These are the activations of a small neural network, seen along a few directions. Each row is one input.
Each table varies a few parts of the input and shows all the possible inputs, shuffled.
Descriptions start from the smaller parts, as in this example, which fits no table here: one of 3 separate values, together with either a single point or one of 9 places around a ring or (one of 4 places along a line, together with one of 8 places around a ring).
Shared parts are said once, and a part with two or three values counts as separate values.
In the rows, zero is written as 128.

Other details of the inputs shift rows strongly along two fixed directions, in all tables alike. That doesn't count.

Table:
r1: [118 146  59 114 117 167 153 199 146 124 133 153 116 184 121]
r2: [105 147  68 123 118 179 155 198 141 117 141 145 133 188 123]
r3: [154 169 191 103 167  88 116 107 110 166 147 156 183 139 124]
r4: [177 164 181 105 185  88  94 135 104 150 143 154 165 122 108]
r5: [161 165 183 116 191 102  92  94  96 159 170 158 169 127 132]
r6: [160 133 197 110 128  73 121  88  82 174 138 104 166 112 117]
r7: [102 138  79 118 110 187 172 184 144 118 143 160 137 185 121]
r8: [139 126 175  95 143  47  86 102  87 172 124 123 164 106 118]
r9: [103  90  46  80 108 165 145 173 122 119 157 158 100 151 115]
r10: [170 159 193 101 195  85 105 125  95 148 157 168 146 127 123]
r11: [119 132  66 118 115 166 147 199 153 115 130 149 110 182 116]
r12: [131 154  59  96 136 182 157 221 135 116 150 170 123 175 105]
r13: [128 131  74  71 121 181 181 216  89 120 184 145 108 180 106]
r14: [142 110 179  92 157  64  98  71  94 176 138 137 160  94 107]
r15: [114  93 129 170  86 127 134 101 172 107  74 106 100 111 144]
r16: [149 134 184  63 180  61 104 118  60 162 162 161 158 110 115]
r17: [ 90  92 126 207  84 142 128  58 177  94  76  73  98  83 150]
r18: [104  87 128 195  67 120 134  74 181 105  49  82  90  86 163]
r19: [126  75 115 160  75 134 125  83 130 113 107  61  80  86 147]
r20: [104 103 131 171 103 135 134 105 160  87  88  93  85  93 165]
r21: [116 130  63 113 124 187 163 166 156 124 142 164 106 171 111]
r22: [181 160 185  83 162  84 107 133  60 169 162 117 174 116  98]
r23: [125 134  65  93 139 192 162 189 150 125 164 184 114 191  94]
r24: [ 98  84 127 192  83 139 127  58 189 100  66  73  88  81 155]
r25: [ 88 100 132 202  70 130 137  79 170  94  71  78 112  95 158]
r26: [159 151 186 126 174  90  87  74 116 150 147 137 150 106 143]
r27: [149 157 183 143 173  94  89  73 105 142 156 136 159 107 139]
r28: [128 125  63  73 115 192 179 190 109 143 185 146 122 187  84]
r29: [102  74 109 137  79 110 115 118 136 105  76  85 102  73 130]
r30: [ 89  95 134 209  88 132 132  83 161  71  75  71  82  75 171]
r31: [154 165 188 114 188 106 108  90 104 169 160 157 180 134 114]
r32: [164 144 187 113 135  66 101 103  77 174 136  90 161 115 118]
r33: [157 178 179 107 174  82  99 123 106 165 145 143 179 143 125]
r34: [107  86 130 195  90 123 129  85 167  85  59  80  63  71 174]
r35: [128 123  62 109 132 186 143 180 149 109 159 172  94 172 120]
r36: [160 163 187 123 169  87  95 110 113 143 128 126 167 103 127]
r37: [146 153 199 135 176  93 108  97  99 138 139 136 152 108 144]
r38: [115 165  66 107 137 189 159 218 126 103 168 162 144 180 103]
r39: [ 82  48 120 162  47 100 130  77 157 112  55  74  95  71 148]
r40: [109 110 122 183  98 143 123 116 158  92  78  83 113  92 147]
r41: [ 99 151  66 132 113 174 155 192 141 108 144 139 133 182 121]
r42: [123 129  56 116 126 185 148 172 148 114 152 166  94 165 130]
Description of these inputs: one of 6 places around a ring, together with either one of 2 separate values or one of 5 places along a line.
- Changing only the place on the ring of 6 turns r27 into r17. The same change can be made to r5. Which row results? => r31
- Change only the choice among 2 separate values in r29. List by row number the other rows that result. => r22
- Which other rows agree with r7 in the place on the ring of 6? List them by row number. => r3, r6, r15, r18, r25, r39

Table:
r43: [111  60 156 121  76  78 123  60 111 154  94  83 126  77 122]
r44: [176 137 204  96 154  66 105  82  66 174 152 103 154  98 119]
r45: [179 170 139  18 171  90 130 211  48 193 191 178 188 181  68]
r46: [130  93 123 135 130 126 114  96 135 109 123 124  92  83 143]
r47: [147 166 177 127 176 102 110 113 118 147 140 144 163 130 126]
r48: [122 128 139 169 115 127 120 101 157 112 102 108 123 114 143]
r49: [156 162 196 147 171  86  92  74 118 153 125 126 168 108 131]
r50: [110 145  73 122 125 186 162 195 153 104 148 160 121 182 121]
r51: [ 97 125  57 143 100 200 168 189 169  94 126 138 100 171 134]
r52: [113 142  96 139 123 166 153 165 148 108 128 146 119 157 139]
r53: [119 140  91 144 119 173 146 155 151 116 131 138 125 159 130]
r54: [144 185 103  87 171 166 144 193 115 142 189 194 167 200 100]
r55: [111  71 143 166  76  98 110  87 125  99  71  47  93  60 154]
r56: [ 97 123  80 158  98 175 157 160 168  84 108 130  99 146 145]
r57: [149 167 173 127 170 104 108 108 120 150 141 142 165 130 122]
r58: [117  78 116 117 115 112 110  81 147 136 109 133  96  99 137]
r59: [163 148 174  94 177  96 101 120  84 150 161 153 143 113 118]
r60: [117 139  93 140 118 169 147 158 154 115 132 137 123 158 130]
r61: [116  99 154 142  72  69 113  99  99 140  85  46 141  77 130]
r62: [121  84 123 137 130 122 116  83 134 120 126 131  84 100 137]
r63: [ 94 124  78 157 103 177 159 158 168  88 105 127  99 144 142]
- What is each input in this table made of? => either one of 9 places along a line or (one of 3 separate values, together with one of 4 places along a line)
- Which other rows belong to the same alternative as r49? List them by row number. => r47, r48, r50, r51, r52, r53, r54, r56, r57, r60, r63
